Each row below is a small network's average activation on inputs in which a field has the value named, seen along a few directions.
Related values have similar rows: they may be neighbours, one step apart, or belong to one group.
(in the rows, 500 means zero)
Random noise pushes rows far along 11 fixed directions. That doesn't count. These rows show it; they differ only by the noise:
624,207,591,594,536,576,787,399,285,305,518,438,500,388,591,485,481,334,548,584,728,499,384,182,728
261,557,442,586,435,687,558,382,464,456,445,297,698,204,413,553,453,591,553,510,454,640,493,363,695
358,484,445,864,261,389,561,605,586,426,398,366,536,529,576,605,614,446,316,491,578,486,497,726,412
616,310,784,302,449,412,295,365,481,612,446,648,194,555,568,555,632,396,583,649,485,731,356,819,456
597,628,336,230,734,543,545,401,508,517,709,559,287,427,489,364,541,513,519,557,522,346,562,304,535
719,681,362,564,715,404,511,565,144,466,466,551,560,455,594,378,400,562,591,283,549,441,678,408,96
626,378,466,753,283,576,730,501,587,504,462,467,436,116,831,449,297,214,494,508,710,651,317,607,574
493,349,541,577,809,338,532,210,183,206,559,404,586,470,659,599,761,708,596,256,512,355,603,338,777
646,699,315,331,545,494,597,686,446,606,590,623,396,426,439,376,403,620,593,538,378,431,493,539,458
513,440,530,814,547,422,709,473,444,375,506,385,542,532,587,610,603,426,580,508,679,471,496,495,574
247,566,454,404,491,654,268,208,537,425,441,343,502,194,525,485,596,585,423,398,432,710,577,429,482
631,483,491,507,399,462,523,706,242,596,385,647,637,426,546,438,211,539,464,372,370,451,502,514,373
399,378,509,259,412,598,458,313,658,650,618,519,311,363,491,487,482,336,307,734,515,392,396,465,769


Field BIR:
nonuv: 351,283,654,675,558,497,454,366,458,337,452,336,644,727,443,598,637,417,414,542,757,457,556,245,457
zifa: 511,582,419,576,433,408,445,609,341,503,431,509,597,438,503,498,488,647,515,412,439,512,532,661,377
tika: 552,594,518,381,571,454,410,440,391,792,549,585,467,504,458,513,357,399,494,628,504,375,541,603,401
livid: 387,286,622,474,242,608,432,618,547,499,376,555,658,470,505,488,310,528,314,423,390,574,388,420,585
miv: 501,346,610,653,427,594,443,448,604,303,328,350,603,569,497,453,539,282,442,442,676,649,512,414,350
vik: 579,437,635,209,470,353,145,606,324,677,388,732,569,649,510,451,349,727,520,347,239,539,477,723,336
sop: 531,341,344,408,207,463,632,636,388,491,509,418,367,479,355,420,637,514,374,901,645,462,232,648,609
pifu: 381,604,594,763,487,461,389,413,831,554,445,412,639,540,586,660,555,434,558,367,439,612,540,801,540
pulo: 315,567,646,363,553,554,246,349,462,759,482,518,699,498,362,634,380,631,609,496,324,544,528,569,613
galar: 610,534,427,491,640,483,663,359,495,604,674,456,327,545,520,463,531,216,511,772,849,363,493,394,472
fusig: 593,464,465,458,326,364,421,638,324,482,379,550,452,445,504,508,605,680,509,513,298,585,400,871,485
lepu: 771,490,494,333,596,446,522,781,386,181,456,748,427,634,572,369,533,770,571,148,244,572,581,347,358
rop: 497,611,487,549,434,496,540,791,837,574,512,629,639,801,404,487,335,480,428,349,280,327,550,505,510
The values of BIR form a line.
Question: A walk along BIR starts at vik and steps to its neighbour nonuv. Put zifa, tika, sop, lepu in the order it reaches them.
Answer: sop, zifa, tika, lepu
Question: List every value one step from miv, in the order listed.
Answer: rop
Question: How many steps from neighbour to neighbour lead from pulo to fusig, at the fewest?
Answer: 5

Field NIMEN:
sis: 673,358,635,561,419,597,555,480,514,510,417,612,457,191,809,454,276,399,674,346,502,805,353,555,544
nodid: 373,508,543,556,487,649,460,421,794,436,483,431,561,428,552,500,477,449,507,393,505,652,500,408,548
ponu: 691,443,669,575,612,568,592,442,538,551,533,596,403,595,616,499,360,162,550,554,755,561,526,314,295
kuv: 523,420,615,464,444,532,557,594,624,503,513,607,468,549,525,537,435,528,575,482,421,577,425,494,652
ves: 817,176,705,679,428,469,793,708,470,250,462,682,390,670,736,466,407,277,484,375,663,543,420,291,468
senu: 539,374,495,418,336,525,601,768,477,269,440,580,487,511,486,427,537,775,530,386,304,649,389,463,635
kem: 273,360,630,319,247,664,197,554,729,317,315,547,541,504,486,429,490,655,280,220,215,772,506,398,431
rabe: 409,355,693,245,312,534,244,398,598,575,423,629,314,456,502,527,565,491,387,530,288,714,423,690,565
vidu: 446,377,708,605,739,239,366,311,663,460,602,545,444,867,657,703,769,514,475,354,545,275,612,635,630
vos: 457,636,474,553,644,742,547,250,836,554,578,385,571,159,648,487,345,343,684,447,616,675,482,390,665
vid: 502,356,566,490,552,445,550,312,509,365,534,367,459,405,496,586,784,625,778,624,506,627,298,710,927
sagi: 543,523,519,573,563,509,730,502,596,450,600,465,358,546,450,574,635,419,656,670,598,531,450,509,677
nemi: 511,659,469,534,531,461,483,456,400,590,481,435,421,455,429,546,600,519,655,637,523,624,501,716,368
The values of NIMEN form a line.
Question: A walk along NIMEN starts at sagi and steps to its neighbour rabe. Put kuv, senu, vidu, vos in the order it reaches them.
Answer: kuv, senu, vidu, vos
Question: List every value one step from ves, in the order listed.
Answer: ponu, nemi
